These are the activations of a small neural network, seen along a few directions. Each row is one input.
Each table varies a few parts of the input and shows all the possible inputs, shuffled.
A made-up example of a description, with smaller parts first: line(4) and (point or ring(9) or (values(3) and ring(5))).
Shared parts are said once, and a part with two or three values counts as separate values.
In the rows, zero is written as 128.

Other details of the inputs vary at random and push rows far along three fixed directions, the same in every table; ignore that.

Table:
R1: [133  96  94  97  90 187 147 109  74 143 123 154]
R2: [142 162 182 128 123 120 158 138  89 119 172 119]
R3: [132 138 157 116 123 144 125 140  89 121 115 157]
R4: [136 101  78  99 111 198 133 128  80 127 108 134]
R5: [168 153 156 177 118  59  78 178 134  87  88 146]
R6: [ 90 106 126 123 148 150 157  95 178 161 136  95]
R7: [105 134 189 132 145 128 151 108 131 146 156 102]
R8: [140 144 181 123 137 135 128 124  84 113 151 122]
R9: [126 158 180 140 121 102 107 146  98 108 141 138]
R10: [155 102  69 129 102 131 104 145 113 119  86 179]
R11: [108 141 150 114 157 128 117 111 131 120 150 122]
R12: [120 157 196 131 114 131 138 123  84 122 157 118]
R13: [116 116 107  88 107 197 136 129  86 138 112 158]
R14: [176 116 126 151  99  90  90 161 114  96  87 176]
R15: [ 82 118 103 137 142 133 144 101 172 158 144  85]
R16: [100 138 190 125 151 133 156 101 128 149 158 107]
R17: [138 127 149 158 138  62 103 126 167 119 127 141]
R18: [ 90 112  85 116 168 133 122 103 175 138 130 113]
R19: [143 128 141 117 108 132 111 131  85 122 138 174]
R20: [159 132 169 157 127  84  99 168 135  96  88 144]
R21: [141 126  84  95  99 194 171 130  84 134 132 140]
R22: [105 107  84 107 159 126 119 100 186 154 131  73]
R23: [135 141 187 125 137 131 131 125  91 112 150 115]
R24: [121 114  90  80 120 197 124 124  82 120 117 152]
R25: [184 131 118 185 104  80  95 189 117  93  65 139]
R26: [133 131 144 150 156  76  96 145 160  97 115 119]
R27: [177 124 129 154 114 106  93 176 124  98  60 160]
R28: [193 126 159 186 112  51  97 162 132  97  97 145]
R29: [101 167 169 111 145 116 157 110 136 127 189 120]
R30: [139 168 180 123 129 125 166 129  82 122 176 125]
R31: [111  75  46 136 126 137 139 103 183 162 110 115]
R32: [ 89 138  92 114 156 131 155 100 191 151 160 112]
R33: [137  99  93 102  97 204 147 131  90 140  92 143]
R34: [180 123  64 135 100 148 137 162 119 115  90 143]
R35: [ 86 110  97 124 158 140 132 104 195 157 123 117]
R36: [119 133 177 116 141 115 131 115 141 153 136  90]
R37: [165 125  63 123 103 141 125 165 126 105  89 159]
R38: [100 157 180 113 133 109 129 107 125 151 173  84]
R39: [136 144 146 130 104 155 127 137  74 126 131 135]
R40: [138  84  58 166 143 111 118 139 224 142  64 106]
R41: [155 132 162 143 128 111 114 147  99  97 120 123]
R42: [ 87 158 171 123 144 118 123 108 132 136 171 123]
R43: [136 132 167 124 112 108 116 126  95 115 144 164]
R44: [126 153 180 135 109 130 136 131  81 118 145 124]
R45: [132 101  94  98  96 187 149 108  66 148 127 159]
R46: [136 133 138 152 158  82  91 146 159 104 119 124]
R47: [121 124  64 151 156  80 129 137 219 127 115 117]
R48: [ 98  97 102 136 147 120 142  87 181 166 150 108]
R49: [117 111  49 128 141 145 158 117 188 154 131 104]
R50: [216 141 104 155 100  70  97 201 127  92  71 124]
R51: [137 104  90 104 102 209 141 133  89 146  98 147]
R52: [134 110  89 102 120 197 131 126  81 131 118 135]
R53: [136 129  65  91 100 186 146 143  93 130 122 157]
R54: [104 120  79 161 149  84 105 134 206 132 100 116]
R55: [118 149 201 118 130 124 129 125 103 118 144 142]
R56: [107 169 168 115 149 119 149 114 130 133 190 128]
R57: [132  85  83 169 138  78 121 120 210 139 100 108]
R58: [133 122 147 160 136  59 102 133 162 118 129 138]
R59: [100 128 103 120 147 140 175  99 178 155 163  89]
R60: [ 70 127 105 122 143 127 129  99 180 147 144 110]
R61: [111 135 148 122 153 116 115 122 130 117 146 120]
R62: [128 119  78 107  90 203 138 125  82 140 107 141]
R63: [137 139 169 123 139 132 128 130  82 113 144 123]
R64: [ 83 158 185 120 138 124 131 102 127 133 172 118]
R65: [115 139 190 105 131 100 130  90 114 155 183 103]
Each input here is: values(5) and (point or (values(2) and ring(6))).
The inputs of R38 and R50 match in every part but the values(5) part. If R60 is changed in the same way as R38 into R50, which row does it become?
> R29
The inputs of R59 and R23 match in every part but the values(5) part. If R56 is changed in the same way as R59 into R23, which row does it become?
> R46
Change only the values(2) part in R34. List by row number the other rows that result.
> R32
Change only the values(2) part in R30. List by row number the other rows that result.
> R47
Change only the values(5) part in R18. List by row number the other rows that result.
> R3, R10, R47, R54
Change only the ring(6) part in R14. List by row number the other rows that result.
> R10, R17, R19, R43, R58

Table:
R66: [ 71 145 196 114 128 157 156  94 124 139 171  93]
R67: [118 150 162 117 123 150 107 138  71 135 125 145]
R68: [132 111  75 106 140 146 117 129 162 122  96 156]
R69: [154 130 198 152 152  84 112 146 163 111 109 110]
R70: [ 68 123  59  80 113 204 149  96 131 140 134 144]
R71: [ 96  89  87 108 135 216 154  92 111 152 134 111]
R72: [166 158 161 152 114 113 133 158  95 132 114 123]
R73: [159 117 191 170 144  27 111 134 188 121 120 140]
R74: [ 93 156 161 117 161 144 173  96 113 137 212 118]
R75: [ 82 114 181 135 152 119 159  64 125 152 206 125]
R76: [148 148 106 130 112 143  97 153  96 120 100 165]
R77: [176 150 151 126 128 106 130 172 118 102 122 159]
R78: [175 126 106 112  96 141 132 145  79 118 112 114]
R79: [ 71 174 170  98 135 143 178 101 127 139 211 115]
R80: [150 107 106 146  64 125 119 154 108 115  87 177]
R81: [180 121 120 113 109 152 148 157 103 117  86 148]
R82: [172 155 137 124 116  94 114 160  97 102 148 127]
R83: [144 171 144 121 118 142 136 151  83 137 151 148]
R84: [106 118  85 151 127 110 158 127 204 137 110  90]
R85: [141  83  63 121 105 105 108 110 154 146 117 119]
R86: [137 148 192 172 141  85 102 146 145 134 119  96]
R87: [148 131 163 108 111 147 114 129  73 120 133 105]
R88: [131 132 174  94 135 148 119 133  86 117 123 157]
R89: [125 119  66 103 129 137 105 115 138 123 123 126]
R90: [ 78 111  89 142 141 110 115 125 198 127 100 110]
R91: [117 105  82 105 133 136 100 121 130 130 111 114]
R92: [138 125 147 183 163  75 149 127 172 117 138  89]
R93: [100 101  79 170 143  79 119 104 228 184 112 114]
R94: [154 125 100 140 123 147 108 144  90  89 107 167]
R95: [107  96  87 133 149 154 119 120 128 125 110 134]
The inputs of R85 and R80 match in every part but one. If R78 is changed in the same way as R85 into R80, which row does it become?
> R84
What do these inputs look like to the network?
> values(5) and (point or ring(5))
List by row number the other rows that have the values(5) part in common with R88.
> R68, R69, R73, R77, R81

Table:
R96: [118 138 142 123 135 136 149 111 127 139 157 106]
R97: [154 139 147 131 110 132 141 144  92 121 126 133]
R98: [106 123  77 124 146 117 131 117 177 136 138 123]
R99: [134 105  30 131 126 131 119 138 174 124  95 142]
R100: [111 143 152 120 134 133 152 110 131 143 165 103]
R101: [126 144 126 134 131 107 130 132 137 121 144 141]
R102: [159 130 146 144 113 104  96 158  95 101 100 148]
R103: [164 138 143 129 106 141 132 147  82 113 127 137]
R104: [136 130 130 134 134 114 140 126 145 129 131 109]
R105: [119 107  94 147 146 103 108 119 187 134 106 115]
R106: [153 124 140 155 134  82  94 153 141 107 100 137]
R107: [146 123 140 163 125  80 100 149 144 111 100 137]
R108: [ 98 148 168 137 158 108 152 106 162 140 174  89]
R109: [120 128 132  94 106 189 132 124  63 126 126 156]
R110: [154 136 169 126 109 125 110 149  81 106 118 158]
R111: [109 136 128 108 127 170 157 113 109 142 152 115]
R112: [164 128 147 145 111 112 105 158  99 107  98 162]
R113: [109 100  67 117 121 153 119 117 154 145 103 128]
R114: [111 134 133 118 137 134 153 111 145 146 154 101]
R115: [113  89  34  95 115 194 123 115 125 152  94 144]
R116: [134 100  62 141 121 133 104 146 159 123  71 136]
R117: [154 130 123 149 126  95 126 151 152 120 108 114]
R118: [127 138 152 116 119 137 118 127  96 129 132 143]
R119: [131 142 183 145 143  95 112 138 129 110 133 131]
R120: [151 132 162 129 112 122 106 148  77 105 117 152]
R121: [126 136 158 121 119 137 122 124  91 129 134 147]
R122: [ 99 130 147 115 140 133 130 104 141 144 151 126]
R123: [ 88 148 168 131 168 104 160  96 177 148 177  79]
R124: [144 132 129 141 129 115 131 139 130 125 130 115]
R125: [118 115  88 138 143 119 138 121 175 144 127  99]
R126: [110 122 156 152 154  82 121 116 177 132 136 118]
R127: [136 146 125 131 125 103 120 143 133 112 136 144]
R128: [132 124 161 166 139  69 106 137 159 113 117 126]
R129: [114 100  64 125 134 151 120 125 166 140  94 133]
R130: [106 147 170 138 151 100 147 107 161 143 174  89]
R131: [137 121 145 139 133 109 111 131 133 115 119 137]
R132: [ 89 117 128  87 137 177 144  90 110 152 158 131]
R133: [114 109 106  96 113 183 132 108  94 136 126 144]
R134: [141  94  62 143 120 124 100 141 160 121  73 134]
R135: [108 133 134 116 146 130 153 106 143 147 158  98]
R136: [142 126 113 122 116 146 147 134 114 135 119 128]
R137: [130 122 101 124 117 156 151 125 123 142 128 123]
R138: [123 152 129 107 122 148 136 131  96 117 149 152]
R139: [147 126 113 103 101 177 146 131  77 127 125 136]
R140: [149 137 141 128 108 146 143 140  88 126 133 134]
R141: [158 130 127 152 129  93 121 153 140 114 113 114]
R142: [156 136 164 122 112 135 110 141  73 107 120 161]
R143: [102 133 163 113 130 135 130 106 116 136 154 129]
R144: [ 86 133 133  90 134 180 142  93 105 151 156 131]
R145: [146 142 147 148 133 102 130 149 137 115 122 112]
The inputs of R107 and R113 match in every part but one. If R128 is changed in the same way as R107 into R113, which row does it become?
> R143
The inputs of R102 and R134 match in every part but one. If R120 is changed in the same way as R102 into R134, which row does it become?
> R133
What do these inputs look like to the network?
> values(5) and (point or line(4) or ring(5))
List by row number the other rows that have the values(5) part in common with R129.
> R108, R109, R111, R116, R119, R123, R138, R144, R145
Change only the line(4) part in R114. List by row number the other rows that result.
> R100, R117, R130
Change only the values(5) part in R101. List by row number the other rows that result.
> R98, R99, R127, R138
